Each row below holds a small network's activations on one input, seen along a few directions.
In each table, some parts of the input vary, and every possible input appears once, in random order.
Descriptions start from the smaller parts, as in this example, which fits no table here: one of 5 places around a ring, together with either a single point or one of 11 places along a line or (one of 3 separate values, together with one of 4 places along a line).
Shared parts are said once, and a part with two or three values counts as separate values.

Other details of the inputs vary at random and push rows far along two fixed directions, the same in every table; ignore that.

Rows:
x1: [ -9  56  22 -35  23  12 -16   3 -45  -9   5  25  46  84]
x2: [-26   3  24 -14 -50  19  -4  10  24  13  -2 -28  -3   5]
x3: [-29  -1  28   5 -53  11   6  -1  33  26  -3 -25  15   9]
x4: [ -2  48  21 -13  30  16 -16  -9 -36  -1   1  26  68  88]
x5: [-34  17  28  12 -54  14  11 -13  36   6  15  -9 -20  -8]
x6: [ 49 -18 -19   2  21 -27  13  16  11   5  -5 -13  -8 -68]
x7: [-26  -4  30   9 -47  23   2  -2  38  19  -4 -28  21   8]
x8: [ -9  52   4 -37  10   0 -11  -4 -55  -9  -2  15  43  91]
x9: [ 28 -20 -36   9  25 -15  18  -1   1  -1  -7 -15 -42 -67]
x10: [-30   3  18  -6  21  20 -30 -10 -53  -1   9  37  23  79]
x11: [ 56  13 -46 -35  98 -16 -10  16 -76 -12 -18  12  16  20]
x12: [-37  -5  21   4 -61   7  10 -16  34  22   3 -41   4  -5]
x13: [ 55  34 -45 -21  79 -30   3   2 -67 -29  -4  36  -8   7]
x14: [-50 -28  33  23 -49  14 -12 -16  17  11  20   0  -7   4]
x15: [-34  15  14  19 -40   6  12 -33  23  14  11  -9  -8   5]
x16: [-35  13  10   5 -56   4  13 -16  20   5   3 -17 -21   8]
x17: [ 47  -7 -14 -15  16 -21   7  23   5 -11   2 -12 -18 -73]
x18: [-28  25  21   3  30   7 -33 -20 -56 -10  27  55  41  85]
x19: [-36 -43  18  -1 -54  12 -12   1  30   7   3   3  10  12]
x20: [-15  34   5  -2  35  32 -12  -5 -35   2  -9  23  26  86]
x21: [ 55  21 -36  -3  90 -18   5   7 -51 -13  -6  39   0   1]
x22: [-28   7  22  -7 -76  -7  11 -10  36   9   8 -34  -2  -3]
x23: [ 47 -32 -24  -4  30  -2   1  27   9   3 -20 -25 -12 -56]
x24: [ 42 -18 -26  -1  16 -30  15   1   7   0   0 -25 -15 -76]
x25: [-36  13  27   9 -50  16  11  -9  36   6  12 -12 -23  -4]
x26: [-33  19  13   4 -51   0  13 -20  20   2   7 -11 -18  13]
x27: [ 35 -10 -41  -9  24 -18  10  12 -14 -11 -13 -11 -46 -45]
x28: [ 33 -54 -26   7   9 -32  -9  17  20 -15   9  14  -6 -73]
x29: [-16  51   5 -25  37  26 -15   1 -56  -8  -4  33  18  92]
x30: [ 30 -17 -32  11  26 -20  19  -6   6  -3  -2 -12 -41 -69]
x31: [-26  14  22  -5 -76  -8  10 -14  31   8  11 -28   5  -1]
x32: [ 49  -6 -34  -7 105 -12 -22  21 -64 -40 -18  56  22  24]
x33: [-10  36  24 -11  17  19 -12  -6 -20   3  -1  14  57  77]
x34: [-10  52  17 -36  23  16 -17   8 -51  -7   0  22  45  85]
x35: [-42 -35  25  11 -63   1 -12  -6  46   4  16   6  17   3]
x36: [-32  -1  13  15 -35  20   7  -6  25  23  -6 -13 -14  14]
x37: [ 49 -25 -39 -24  82 -21 -21  24 -58 -29  -5  52  26   9]
x38: [ 39 -21 -23  20  34  -6  16   9  18  -6  -5  -8 -32 -65]
x39: [ 31 -47 -19  30  16 -23  -4  13  32 -23  -3   8 -21 -78]
x40: [-31   4  26  33 -47  21  12 -20  48  14   9 -13  -4  -3]
x41: [-38 -32  24  20 -44  20 -11  -2  38   0  -9  -1  -1  11]
x42: [-25   3  11 -14 -61   3   2   0  20  11  -3 -35  -4  12]
x43: [ 35 -17 -30  12  33 -11  16  14   1   2 -11  -3 -33 -55]
x44: [ 30 -18 -39   2  36 -10  11   3 -11   0 -12 -13 -40 -49]
x45: [ 37 -24 -27  18  32   0  15  14  12  -3 -11 -11 -32 -63]
x46: [-30   0  33   9 -58   6   9  -6  45  26   3 -26  13   3]
x47: [ 31 -46 -19  22  28 -20  -5  16  22 -24  -7  11 -19 -64]
x48: [ 39 -20 -27  -6  23 -27  14   5   3  -1  -3 -26 -16 -67]
x49: [-16  53  11  -4  39  14  -5 -14 -45   1   1  42  35  98]
x50: [-25  -5  21   0 -44  15   0   3  27  27  -8 -26   9  15]
x51: [ 33  -7 -25  -4  30  -6  11  19  -5 -12  -4  -3 -43 -59]
x52: [-51 -25  37  27 -51   9 -13 -20  26   9  28   2  -6   1]
Description of these inputs: one of 4 places along a line, together with either one of 3 separate values or (one of 2 separate values, together with one of 5 places around a ring).
Question: The inputs of x49 and x21 match in every part but the place on the line of 4. If x46 is changed in the same way as x49 into x21, which row does it become?
Answer: x6
Question: Which other rows does x31 become when the place on the line of 4 takes its other values? List them by row number.
Answer: x8, x22, x42

Rows:
x53: [-40  24  20  31 -42  22  18 -24  39  25  -8 -12   9  38]
x54: [ 34 -41 -30  -1  17 -41  -6  -2  -2 -25  10   4  -4 -61]
x55: [ 44 -48 -13  -2  29 -30  -5  29   2   4  -1  -2  14 -62]
x56: [ 32 -41 -24  -3 -20  -2  19  34  48   3 -27 -46 -53 -88]
x57: [ 55   5 -33 -38  79 -25  -9  14 -60  -5  -3  19  46  12]
x58: [ 36 -42 -31 -10  30  -6   1  17  -1   1 -23 -30  -5 -47]
x59: [-24  42  19 -26 -29   2  -3  -7 -13  22   0   5  52  81]
x60: [-67  10  35  19 -97  16  25 -26  56  23  20 -40 -63 -30]
x61: [ 39  33 -23 -28  37 -31   5   3 -43 -36   6  12 -16 -21]
x62: [-20  69  26 -33 -30   4   3 -18 -28  26   8 -17  40  72]
x63: [-25  44  29 -36   4  20 -19  -4 -33   4  13  28  72 101]
x64: [ 30 -33 -24  14  75  -1 -27  18 -44 -24   6  60 -19 -13]
x65: [-62 -17  18  22 -44  18  -5 -37   9  17  20   7   4  37]
x66: [ 33  -5 -50  -3  68 -24   5   2 -52  -9  -7  34 -26  -1]
x67: [ -35   20   43   -8 -113   11   26   -7   64   33   15  -62  -20  -34]
x68: [  32  -69   -8   53   11   -8   12    8   58    9   -9  -18  -35 -106]
x69: [-46   8  26  14  26  24 -35 -25 -60  -1  16  70  44 122]
x70: [-25  69  15 -30   0  25  -6 -13 -49  15 -11 -18  36 109]
x71: [ 27 -16 -38  -4  73  -3 -12   5 -46 -22   6  43 -20 -14]
x72: [-33  47  13 -19  -9 -10 -16 -24 -41 -16   7  41  53 109]
x73: [ 39   7 -31 -21  38 -32  -3  15 -30 -40  -1  35  -6 -12]
x74: [ 42  27 -30 -25  41 -43   6  -7 -51 -26   4   3  -7 -18]
x75: [-33  81  29   5  -5  35  15 -23 -12   8   2  -2  12  73]
x76: [-45  -6  30  -6 -51  38  -9  -1  33  12  -8 -26  16  33]
x77: [ 45  -3 -33  12  84  -4   4  -4 -25  -5 -11  15  12 -12]
x78: [-25  73  22 -34  -2  35  -4  -3 -43   4  -9 -10  27 106]
x79: [ 57  29 -29 -44  64 -18   0  30 -49 -12 -10  28  20  17]
x80: [ -57  -31   37   18 -108    2   -4  -19   76   -5   26  -20   -7  -33]
x81: [-47 -20  44   9 -48  39 -21  12  35  10 -12 -10  18  31]
x82: [-39   6  18  -4 -60  21   4  -3  27  25 -19 -35  11  43]
x83: [  26  -81  -11   30  -20  -42   -9   12   43  -18   13   -7  -28 -109]
x84: [-41  31  27  26 -43  32  18 -13  45  14  -6  -3  -1  35]
x85: [  30  -59   -2   49   10    4    8   19   64   -1   -7  -10  -44 -107]
x86: [ 37 -18 -22  20  47   5  11   7  19  -8  -8   0 -20 -58]
x87: [-67   3  28  23 -96   5  24 -39  51  35  18 -49 -55 -27]
x88: [ 30   3 -42  -7  63 -11   4  13 -44 -20  -5  42 -35  -4]
x89: [ 36 -25 -14  -1  52 -27 -32  23 -28 -44  12  49   8 -18]
x90: [ 47  44 -33   4  70  -8  20  -6 -38   0 -12  -9 -13 -14]
x91: [ 27 -81 -12  19  -6  -7   0  29  42   7 -24 -39 -27 -97]
x92: [-48 -38  55  17 -98  14  -4  11  81  25  17 -27   9 -33]
Question: Describe the family of inputs behind these rows.
Answer: one of 2 separate values, together with one of 4 places along a line, together with one of 5 places around a ring
Question: The inputs of x53 and x72 match in every part but the place on the ring of 5. If x90 is changed in the same way as x53 into x72, which row does it become?
Answer: x74
Question: The inputs of x78 and x61 match in every part but the place on the ring of 5. If x91 is changed in the same way as x78 into x61, which row does it become?
Answer: x83
Question: Which other rows does x88 become when the choice among 2 separate values takes its other values? List them by row number.
Answer: x66
Question: Which other rows does x54 become when the place on the ring of 5 takes its other values? List them by row number.
Answer: x57, x58, x65, x77

Rows:
x93: [-54 -12  36  42 -91  29  23 -19  87  31  -1 -45 -24 -26]
x94: [ 49  13 -30 -33  47  -9   8  22 -34   4 -21 -24  -1 -14]
x95: [  29  -40   -9    8  -36  -29   18   15   55   -1    7  -34  -37 -115]
x96: [ 51  10 -33 -35  70  -8  -7  28 -51 -11 -23   7  19  16]
x97: [ 36 -17 -26  15  91  -3 -16   6 -41 -15  -5  47  14  11]
x98: [-31  34  29 -26  -5  28 -21   5 -27   6  -6  15  53 101]
x99: [ 27 -35 -15  28  30   0   3  11  21  -6  -6   3 -27 -61]
x100: [-40 -13  28  -5 -19  20 -27  -4  -7   7   2  18  51  72]
x101: [  32  -33  -15    7  -39  -32   24   10   56    2    2  -44  -38 -114]
x102: [-37  53  25   8 -12  32  12 -25  -2  23  -4 -10  17  68]
x103: [ 37 -24 -21  -5  47 -33 -14   8 -25 -20   8  30  19 -23]
x104: [ 30 -23 -17  23  28   2  12  13  21   0  -9  -5 -32 -61]
x105: [-65 -43  30  36 -94   6   0 -24  59  13  21 -12 -30 -25]
x106: [-46  57  16 -11 -33  16   9 -30 -19  12   9  -7  -2  67]
x107: [-34  36  31  -6 -74   2  17 -23  30  21  12 -37  12  14]
x108: [ 34 -29 -13   0   7 -30   0  13  14 -17   8   0 -10 -68]
x109: [-49  34  24  -3 -30  18  -6 -19 -13   0  13  20   3  68]
x110: [ 36  25 -39 -21  68 -16   1   3 -60 -22  -5  26 -16  12]
x111: [-50  20  24   3 -24  15 -14 -20 -15  -8  15  27   7  65]
x112: [ 45 -11 -24 -26  72  -6 -21  30 -49 -20 -14  25  23  12]
Question: Describe the family of inputs behind these rows.
Answer: one of 4 separate values, together with one of 5 places along a line
Question: The inputs of x108 and x103 match in every part but the place on the line of 5. If x99 is changed in the same way as x108 into x103, which row does it become?
Answer: x97
Question: Which other rows does x100 become when the place on the line of 5 takes its other values? List them by row number.
Answer: x94, x96, x98, x112
